These are the activations of a small neural network, seen along a few directions. Each row is one input.
In each table, some parts of the input vary, and every possible input appears once, in random order.
A made-up example of a description, with smaller parts first: one of 8 places around a ring, together with either a single point or one of 9 places along a line or (one of 3 separate values, together with one of 6 places along a line).
Shared parts are said once, and a part with two or three values counts as separate values.
In the rows, 128 means zero.

Rows:
R1: [ 83  95 106 140 163  97  81 172 136 131 123 144 118  92 126]
R2: [112 110 113 125 116  91  63 193 145 163 142 121 103 134 105]
R3: [ 74 125  95 148 150 140 132 143 104 132  94 145 120  98 103]
R4: [105 107 138 167 131 122 165 135 126 127  91 137 149 119 130]
R5: [ 97 144 151 136 117 109 205  99 120 116 157 122 172 159 140]
R6: [214 135 162 109 107 137 136 143 153 152  81 121 111 153 138]
R7: [188 176 120 103  90 137 184  91 121 128 141 164 142 195 113]
R8: [ 76 143 129  79 156 137  30 124 127 124 194 108 100  88 142]
R9: [139 144 145 131 105 135 211  53  98  82 129 114 164 175 157]
R10: [190  91  99 148 122 141  98 155 175 170  98 126 109 121 119]
R11: [130 136 150 122 149 163 103 100 103  83 158 106 120  74 136]
- What is each input in this table made of? => either one of 2 separate values or one of 9 places around a ring
- Which other rows belong to the same alternative as R1? List them by row number. => R2, R3, R4, R5, R6, R7, R9, R10

Rows:
R12: [182 156 189 122  90 158 122 107 133 131 143 137 148 131 128]
R13: [137  85  93 116 139 103  87 202 147 170  92 103  78 126 122]
R14: [162 161 125 103  96 131 150 123 143 154 158  55 121 165 108]
R15: [202 139 102 102 130 135 196 103 122 125 130  84 124 188 142]
R16: [153 133 146  94 151 171  42 163 117 125 146 162  84  97 127]
R17: [181 106 101 129 129  90 210 150 142 136  85 142 145 193 132]
R18: [128 115 127 159 120 114 202 102  82  86  59 131 144 149 152]
R19: [125 119 151 131 125 171  67  82 129 107 170 144 137  98 145]
R20: [180 176 164 103  80 133 132 124 156 161 132 120 121 153 117]
R21: [141 110 136 138 122  87 192 121 113 113  40 137 148 185 149]
R22: [ 90  88 107 138 162  70  80 213 121 149  85 144 115 116 121]
R23: [ 57 100  97 143 147 106 120 115 141 129 150 113 169  89 138]
R24: [ 48  92 111 123 181 115 104 150 117 115 146  95  97  83 148]
R25: [206 148 155 121 126 154 179 100 110 109 124 189 153 148 143]
R26: [ 64 140 123 146 152 149  99  93 131 113 173 135 145  80 118]
R27: [ 86 151 135 175 101 115 163 126 116 120  95 132 162 112  91]
R28: [217 154 131 103 123 121 192 113 141 127 128 177 126 175 128]
R29: [103 126 148 122 172 183  60 130 114 107 178 153  73  85 133]
R30: [124 141 143 142 145 167 200  71  78  77 133 130 143 132 167]
R31: [173 125 175 126 139 163 180  63  96  68 142 159 132 143 161]
R32: [104 106 117 140 158 102 233  95 119  85 127 136 160 140 161]
R33: [128 104  88 134 111  97  98 168 176 173 102 114 126 151 105]
R34: [147 141 134 131  84 118 150 151 155 172  86  89 137 159 107]
R35: [170 107  86  93 158 118  77 176 143 138 153  70  85 122 131]
R36: [127 158 183 148 116 170 143  95 129 112 181 154 151 110 116]
R37: [174 123 120  96 136 130  61 179 150 152 151 145  57 123 137]
R38: [ 64 125 142 144 125 104 184 122 135 119 156  99 170 120 127]
R39: [149 144 130 112 109 160  67 117 143 148 155 184 146 102 118]
R40: [ 91 160 172 139 120 156 156  84 107 107 152  99 154  98 120]
R41: [103 146 155 150  88 105 142 139 128 153  65 109 151 156 110]
R42: [ 49 125  90 153 115 115 100 128 108 132 108 150 144 108  94]
R43: [148 138  74  97 108 139  86 117 152 161 161  76 110 146 119]
R44: [181 139 120 117 110 112  77 135 189 158 143 150 124 127 121]
R45: [ 79 122 110 136 100 102  79 137 126 166  69 126 134 143 116]
R46: [ 60  94  97 153 160  97  97 181 100 116 113 145  99  85 109]
R47: [ 76 110 130 132 182 148  83 135 101  96 175 119  94  70 148]
- Changing only one part turns R30 into R40. The same change can be made to R25. Which row results? => R12
- What is each input in this table made of? => one of 4 places along a line, together with one of 9 places around a ring
- Change only the place on the line of 4 in R37. List by row number the other rows that result. => R20, R28, R44
- Change only the place on the ring of 9 in R47. List by row number the other rows that result. => R13, R16, R22, R24, R29, R35, R37, R46

Rows:
R48: [ 85  98 105 125 162 154  75 139 123 114 216 102  96  84 124]
R49: [214 151 139 101 111 159 113 139 134 155 180 134 104 130 118]
R50: [122 153 160 133 143 147 189  76 106  46 144 167 188 111 149]
R51: [ 57  99  97 144 188 101  59 185 143 109 178 138 100  92 105]
R52: [ 44  89  79 158 161 107  86 180 135 127 118 131 147  94 103]
R53: [115 130 167 137 120 173 106  63 114  82 181 170 178  95 151]
R54: [158 117 113 126  77  87 119 175 104 139  45 123  99 169 106]
R55: [141 121  72 102 103 105  87 198 154 153  88 101  93 158  73]
R56: [107 134 195 144 140 186  80 108 104 120 176 158 115  65 150]
R57: [189 129 143 117 118  92 212 102 111 126  78 121 148 189 144]
R58: [226 154 154 134 112 165 179  58 139 131  99 136 134 164 180]
R59: [157 104  93  82 125 133  60 189 168 177 137  93  84 138 116]
R60: [141 152 125 118  71  73 181 125 105 133  67  89 102 188 118]
R61: [208 156 183 120  94 158 118  85 170 136 151 156 137 150 147]
R62: [ 47 108 113 178 146 100 141 142 136 161  87 126 177  86 126]
R63: [168 142 113  92 125 147  71 171 148 161 171 130  71 155 115]
R64: [ 81 134 123 139 161 132 229  63  93  96 108 106 161 124 141]
R65: [ 44 135 129 154 148  86 200 106 117 138  82 122 168 111 138]
- Changing only one part turns R48 into R63. The same change can be made to R62. Which row results? => R54
- What is each input in this table made of? => one of 2 separate values, together with one of 9 places around a ring

Rows:
R66: [150 145 142 136 109 142 154 105 116 114 114 135 143 156 129]
R67: [171 135 136 125 137 135 171 120 113 112 121 152 134 146 132]
R68: [157 138 138 127  89 116 158 122 144 136 108 130 149 162 123]
R69: [128 150 148 140 104 135 165 107 126 130 117 142 153 148 107]
R70: [ 68 115 136 152 138 118 143 121 111 115 141 110 155  98 128]
R71: [ 78 119 132 151 137 123 138 113 114 102 136 113 152  92 133]
R72: [160 146 134 129 123 139 166 104 109 107 114 151 130 151 134]
R73: [148 141 136 115 125 155  77 112 148 135 168 115 114 111 133]
R74: [ 73 113 119 146 142 132 129 106 106 106 132 111 137 104 141]
R75: [167 140 134 118 110 126 154 123 131 139 104 129 127 173 137]
R76: [ 87 101 104 122 141 121  37 174 133 153 121 131 100 103 111]
R77: [115 130 155 131 116 134 153  98 122 104 128 136 156 117 133]
R78: [ 67 112 115 131 131 112  54 182 144 167 126 128 115  95 101]
R79: [132 124 143 128 136 141 160 103 101  88 137 144 139 124 154]
R80: [147 118  99 115 131 111 143 145 137 139 105 108 109 153 130]
R81: [153 137 135 128  89 111 158 128 144 158 109 134 149 161 111]
R82: [176 138 123 118 132 122 163 128 140 136 115 146 127 163 134]
R83: [149 142 140 119 113 153  83 121 150 139 177 120 127 106 125]
R84: [169 136 122 106 149 149  93 125 146 136 175 140 104 109 128]
R85: [ 68 118  97 138 134 114  51 172 141 154 121 134 112  96 106]
R86: [100 106  88 120 169 114  63 184 133 149 126 151  95  98 111]
R87: [ 90 105 111 128 149 125  50 178 128 152 117 138  93  97 112]
R88: [150 118  85 116 143  99 153 149 136 143 115 110 110 153 126]
R89: [154 140 130 133  96 126 154 113 139 139 104 129 136 169 134]
R90: [ 98 104 118 142 173 125 150 126 109 102 143 130 128 105 136]
R91: [ 89 118 128 144 157 127 144 118 101  94 140 130 132 101 143]
R92: [140 125 105 109 125 114 135 140 132 151 102  95 109 152 125]
R93: [ 86 116 137 140 145 133 137 114 100  98 127 117 129  97 143]
R94: [131 131 106 127 106 101 137 144 155 150 110  95 130 155 111]
R95: [156 147 155 135 109 140 167 116 110 110 113 139 133 154 134]
R96: [113 127 153 141 121 132 156 104 117 112 139 130 161 118 131]
R97: [144 146 137 131 105 135 161 102 127 121 110 138 153 143 115]
R98: [171 140 133 122 118 116 168 124 131 129 108 143 129 168 138]
R99: [113 134 104 138 114  95 148 153 147 160 109  89 135 151 113]
R100: [141 117 144 130 145 131 164 105 112  93 142 153 132 124 144]
R101: [117 129 147 134 126 144 143  95 115  99 126 136 147 125 145]
R102: [162 141 147 107 125 160  82 122 143 137 167 126 104 113 133]
R103: [ 90 111 103 121 159 113  54 176 126 137 122 143  89  90 121]
R104: [168 136 134 110 146 150  90 129 137 133 179 126 108 113 141]
R105: [125 126 166 134 131 148 156 103 109 103 124 140 142 116 150]
R106: [140 139 146 118 113 152  86 129 154 156 180 118 128 109 116]
R107: [136 119 111 118 115 109 131 145 141 142 105  91 122 156 125]
- Changing only one part turns R75 into R89. The same change can be made to R102. Which row results? => R73
- Changing only one part turns R86 into R87. The same change can be made to R67. Which row results? => R95
- What is each input in this table made of? => one of 6 places along a line, together with either one of 2 separate values or one of 5 places along a line

Rows:
R108: [118 113 144 132 154 143  51 145 159 139 180 118 114  68 129]
R109: [131 144 162 151  68 154 155  97 126 129 160 147 188 116 122]
R110: [ 97 113 110 138 110  95 219 155  76 114  51 113 150 143 126]
R111: [130 147 148 163 108 119 190  75 152 131 115  76 150 187 123]
R112: [105 150 132  96  83 129  55 156 136 169 159 122 120 126 108]
R113: [ 78 107  71  98 117  63 119 182 138 172  47 108 125 153 133]
R114: [ 87  93 113 156 200 139  44 168 102  96 145 181  81  58 112]
R115: [101 151 157 142 145 140 138  60 138  86 177 140 182  86 144]
R116: [242 146 137 113 146 167 224  94 130 122 137 146 105 189 142]
R117: [243 103  56  77 105 159  99 135 144 166 148 172  83 184 144]
R118: [ 72 127 183 155 198 137 150 120  58  41 111 147 118  70 143]
R119: [132 141 124 115 102  90  92 148 176 171 107  66 120 155 110]
- What is each input in this table made of? => one of 2 separate values, together with either a single point or one of 5 places along a line
- Changing only the choice among 2 separate values turns R114 into R118. The same change can be made to R113. Which row results? => R110
